Each row below holds a small network's activations on one input, seen along a few directions.
Each table varies a few parts of the input and shows all the possible inputs, shuffled.
Descriptions start from the smaller parts, as in this example, which fits no table here: one of 3 separate values, together with either a single point or one of 9 places around a ring or (one of 6 places along a line, together with one of 8 places around a ring).
Shared parts are said once, and a part with two or three values counts as separate values.
In the rows, 128 means zero.

Other details of the inputs shift rows strongly along two fixed directions, in all tables alike. That doesn't count.

A family of inputs:
x1: [137 101 135 126 131 108 139 138 140 117 123 104 126 135]
x2: [136  96 130 130 133 116 145 143 140 110 126 114 125 133]
x3: [118 145 127 128 133 136 122 141 127 133 127 141 129 116]
x4: [154  99 103 101 127  96 163  89  99 137 136 124 149 134]
x5: [112 138 135 132 129 151 109 127 124 137 126 141 131 123]
x6: [137  95 129 127 123 111 154 137 128 106 120  96 130 150]
x7: [124 154 124 133 124 139 121 125 123 132 129 140 124 125]
x8: [117 131 136 134 128 147 110 127 127 136 125 136 128 128]
x9: [ 36 184  92  77 181 184 170 245  32  80  93 208 251  62]
x10: [134  97 137 129 124 116 138 138 133 122 116  99 120 145]
x11: [120 164 121 131 127 141 118 127 125 132 136 149 131 115]
x12: [122 166 119 131 126 140 114 122 127 134 137 148 127 117]
x13: [132  92 137 130 126 124 138 136 134 115 120 106 126 141]
x14: [138  92 131 129 133 114 148 144 140 108 126 110 124 134]
x15: [119 140 134 130 133 140 111 127 135 131 133 141 133 117]
x16: [135 100 133 128 129 112 148 145 131 116 117 108 118 137]
x17: [127 142 124 132 124 131 130 128 124 125 128 133 124 129]
x18: [123 161 125 128 126 138 111 118 129 133 137 141 134 120]
x19: [138 100 135 125 130 107 140 138 140 116 124 102 125 137]
x20: [134 105 133 128 128 114 144 143 131 119 120 111 118 135]
x21: [137  99 134 127 128 111 149 145 131 117 118 106 118 138]
x22: [171 184 149 174  79 132  33   7 195 198 171 114  37 162]
x23: [122 163 124 130 127 140 111 121 128 133 135 143 136 118]
x24: [119 144 128 127 133 135 123 142 127 133 128 141 130 114]
x25: [119 136 132 133 132 143 121 136 126 131 125 144 127 120]
x26: [138 103 136 127 129 110 137 136 141 119 124 104 125 135]
x27: [136  98 131 132 131 116 143 140 143 111 128 113 122 133]
x28: [116 145 132 131 136 145 109 131 131 132 132 146 137 114]
x29: [136  91 135 134 129 117 146 141 137 112 121 110 119 138]
x30: [140 113 127 126 126 111 143 131 137 108 129 106 132 138]
x31: [125 137 135 137 128 141 114 123 133 137 130 140 115 126]
x32: [138 112 123 127 127 111 152 138 133 107 129 112 128 136]
x33: [119 157 123 131 126 140 122 128 119 130 128 144 128 120]
x34: [115 141 133 128 127 143 114 135 121 139 120 133 129 124]
x35: [136  94 136 133 128 118 144 139 137 114 122 111 118 138]
x36: [127 187  99 108 127 148 102  59  89 186 150 188 149 105]
x37: [115 135 133 128 128 138 116 135 122 137 120 130 129 129]
x38: [124 147 130 130 129 134 115 128 133 141 132 138 118 119]
x39: [133  94 136 127 126 115 142 142 131 119 115  99 124 144]
x40: [117 152 125 131 123 143 116 124 121 133 128 136 133 129]
x41: [133 104 135 124 133 109 139 138 139 117 124 106 128 135]
x42: [135  98 136 128 133 116 136 136 141 112 127 110 131 134]
x43: [128 127 132 131 128 128 127 134 129 132 122 126 116 128]
x44: [139  91 137 129 133 112 139 135 145 110 128 105 127 138]
x45: [116 156 126 131 122 146 112 122 119 137 129 140 132 127]
x46: [143 109 123 128 124 107 150 133 137 107 132 107 121 140]
x47: [142 102 126 131 123 108 154 136 131 107 123 104 120 144]
x48: [144 173 103 115 111 131  99  41 103 188 152 172 134 115]
x49: [110 148 133 133 129 157 103 127 122 140 126 148 132 120]
x50: [137 110 132 128 128 113 140 139 139 121 126 112 118 132]
x51: [135 170 102 110 124 137 111  62  94 179 150 173 144 112]
x52: [123 134 129 133 133 137 120 133 135 128 132 141 125 120]
Description of these inputs: one of 4 separate values, together with either a single point or (one of 3 separate values, together with one of 4 places along a line).
The inputs of x46 and x11 match in every part but the choice among 4 separate values. If x31 is changed in the same way as x46 into x11, which row does it become?
> x25
The inputs of x1 and x19 match in every part but the choice among 4 separate values. If x29 is changed in the same way as x1 into x19, which row does it become?
> x35
Which other rows does x52 become when the choice among 4 separate values takes its other values? List them by row number.
> x2, x14, x27
Which other rows does x34 become when the choice among 4 separate values takes its other values? List them by row number.
> x10, x37, x39

A family of inputs:
x53: [141 142 129 124 119 104 133 115 142 119 142  98 131 145]
x54: [ 96  67 123  88 157 125 200 208  65  90  76 116 192 122]
x55: [139 132 121 135 102 106 141 120 124 121 120  93 105 153]
x56: [152 135 122 127 121  91 146 117 148 132 136 114 105 126]
x57: [104  69 111 102 157 128 209 204  69  72  86 130 194 123]
x58: [144 115 118 141 110 124 137 113 124 125 132 110 103 161]
x59: [142 125 122 129 116 121 134  99 148 110 143 115 130 139]
x60: [113 208 110 128 143 168  98 115 110 155 157 200 133  83]
x61: [151  98 133 126 132 106 115 113 138 164 132 119 111 125]
x62: [150  97 124 133 134 111 137 107 142 136 139 135 113 125]
x63: [ 94 194 122 121 138 180  74 103 110 153 144 198 162  98]
x64: [ 88 191 134 110 134 176  65 107 105 172 130 183 165  88]
x65: [149  91 196 198 102 125  74 144 238 114 127  52  20 175]
What do these inputs look like to the network?
> either a single point or (one of 3 separate values, together with one of 4 places along a line)
Which other rows does x60 become when the choice among 3 separate values takes its other values? List them by row number.
> x58, x59
A walk changes only the place on the line of 4. It starts at x56 and steps to x60. List the rest of the walk in order.
> x62, x61
